[[-133.565 -176.302 -130.739  209.640  231.992 -168.180 -111.157  206.531
   209.026  -10.720  -65.045  208.293  178.035]
 [   5.770    2.917   11.003 -110.865  -99.651   33.040   71.390  -84.753
  -159.152 -134.473 -120.908 -122.431 -105.550]
 [-100.637 -127.311  -61.806  216.839  216.671 -114.185 -105.477  241.414
   267.323   65.311   19.768  262.578  190.117]]
The entry just right of 209.640 -> 231.992
What is the entry just left of 206.531? -111.157
The entry just right of -114.185: -105.477
What is the entry just left of -99.651? -110.865
What is the entry just right of 65.311? 19.768
The entry just right of -84.753: -159.152
What is the entry just left of 216.839? -61.806
The entry just left of -120.908 -> -134.473
What is the entry just left of the centre entry? 33.040
What is the entry just right of -176.302? -130.739
What is the smallest entry? -176.302
The entry just left of the smallest entry -> -133.565
The entry just right of the centre entry is -84.753
The entry at the centre: 71.390
What is the entry just left of -61.806? -127.311
What is the entry just right of -120.908? -122.431
